These are the activations of a small neural network, seen along a few directions. Each row is one input.
Each table varies a few parts of the input and shows all the possible inputs, shuffled.
A made-up example of a description, with smaller parts first: one of 3 separate values, together with either a single point or one of 11 places around a ring or (one of 4 places along a line, together with one of 5 places around a ring).
Shared parts are said once, and a part with two or three values counts as separate values.

Other details of the inputs vary at random and push rows far along two fixed directions, the same in every table; ignore that.

Table:
R1: [ -8   0  -6  -5 -38 -21  -9  20   7  18   1   8]
R2: [  5   7  -4 -12  -3 -10   4  10  -5   2  10  -2]
R3: [ 12   7 -10  -3  13 -12   7   6  -1   5   7   1]
R4: [ 13   7  -1 -16   4  -5  -3   7  -1   1  10   3]
R5: [-87 -35   5  70 -18  45 -53   8  15 -21  14 -11]
R6: [ 19   9  -9   1  11 -10   4   6  -1   8   0  -4]
R7: [ 19   9  -5   1   8 -13   4   8   2  -2  -3  -3]
R8: [ 10   6  -1 -11  -2  -8   0   8  -6   7  10  -4]
R9: [ 18   8 -10   4  10 -12   8   8  -1   3  -1  -6]
R10: [  8   5  -5 -15   0  -9   1   9  -2  -2   7   0]
R11: [ 14   5  -2 -15   9  -7  -3   7   0   1   7   4]
R12: [ 10   5  -4 -16   1  -7  -3   6  -3   2  11   2]
R13: [-22 -28  43  -6 -29  37  72 -93 -16   9 -74  33]
R14: [16  9 -3 -8 -1 -7  1 12  1 -5 -2 -6]
R15: [ 14   7  -5 -11   5  -8   2  11   3  -6  -2  -3]
R16: [-88 -36   7  66 -14  44 -55   7  13 -18  20  -8]
R17: [-57 -26   4  70  35  56 -46  -8   4 -25  24 -16]
R18: [21  7 -4 -6  7 -8 -1  7  3 -1 -1 -3]
R19: [ 16   7  -7  -7   6 -10   4   8   5  -6   1  -2]
R20: [-54 -28   9  62  31  56 -50  -7   8 -33  23 -15]
R21: [-10  -3  -3  -8 -35 -22 -10  18   6  21   8  10]
R22: [ -9   0  -7  -2 -39 -23  -4  22   7  14   0   6]
R23: [-61 -26   9  58  23  57 -48  -2   6 -36  19 -19]
R24: [ 17   3   0 -14   8  -7  -4   8   0   1   3  -1]
R25: [  3   9  -5 -12   0 -11   1   4  -4  10  14  -2]
R26: [ 15   7  -5 -11  -2  -7  -3   9  -3   0   0  -5]
R27: [  7  10  -7  -5  -5 -13   6   9  -3   3   2 -11]
R28: [14  6 -5 -8 -4 -9  1 11 -2 -4 -1 -7]
R29: [ 19   6  -3 -10   6  -6  -3  10   0  -1  -3  -3]
R30: [ 16   9  -3  -6  13 -11  -1   3   1   4   9   6]
R31: [  1   9  -7 -11  -2 -13   5   7  -3   5  10  -4]
R32: [  6   8  -4 -11  -1 -11   0   5  -4  10  10  -6]
R33: [ 12   5  -3 -14   8  -9   0  10   1  -4   4   1]
R34: [ 13   4  -3 -14   0  -7  -4   7  -3   3   7  -2]
R35: [ -15  -30   39   -2   -9   36   69 -101  -14   19  -69   40]
R36: [ 19   4  -2 -10  10  -9  -2   4   2   2   6   0]
R37: [-14 -30  43  -8 -19  37  68 -93 -11   4 -80  36]
R38: [-12  -1  -4 -10 -34 -21  -9  17   7  21  11  14]
R39: [ 15  10  -7  -2   9 -12   5   8   4  -3   0  -1]
R40: [ 19   7  -2  -5  12 -11  -1   4   1   5   5   2]
R41: [ 17   9  -3 -11   1  -5  -3   9   0  -1  -1  -4]
R42: [  8  11  -6  -7  -4 -11   1   7  -3   8   3  -9]
R43: [ 14   5  -5 -10   9 -10   2   6   3  -3   6   2]
R44: [ 7  9 -6 -8 -6 -9  6 12 -3  0  5 -6]
R45: [ 20  10  -4  -1  10 -10   0   6   1   2  -1  -1]
R46: [  3  11  -9  -8  -5 -13   7   9  -1   3   5  -8]
R47: [ 12   9  -5 -11  -1  -7   2  11   2  -5   1  -3]
R48: [-57 -25   8  68  33  52 -46  -6   7 -34  19 -16]
R49: [ 14   9 -12   1  10 -12   9   8   1   3   2  -3]
R50: [-20 -27  43  -8 -27  39  68 -95 -17  14 -72  34]
R51: [  7   8  -2 -13  -1  -8   1   7  -6   7  14   1]
R52: [ 10   7  -7 -11  -3  -9   3  11   0  -5   2  -4]
R53: [ 15   6   0 -14   3  -5  -4   7  -1   2   6  -1]
R54: [ 20   7  -5  -4   5 -10   3   9   3  -5  -2  -4]
Description of these inputs: one of 6 places around a ring, together with either a single point or one of 8 places along a line.
- The inputs of R33 and R29 match in every part but the place on the ring of 6. If R23 is changed in the same way as R33 into R29, which row does it become? => R41
- The inputs of R30 and R39 match in every part but the place on the ring of 6. If R20 is changed in the same way as R30 into R39, which row does it become? => R19
- List by row number the other rows that have the place on the ring of 6 in common with R34. => R8, R21, R24, R32, R35, R36, R40, R53
- Start at R27 and move only the place on the line of 8, one step at a time. The first step leads to R13. Which rows follow, in order? => R28, R14, R37, R54, R7, R9
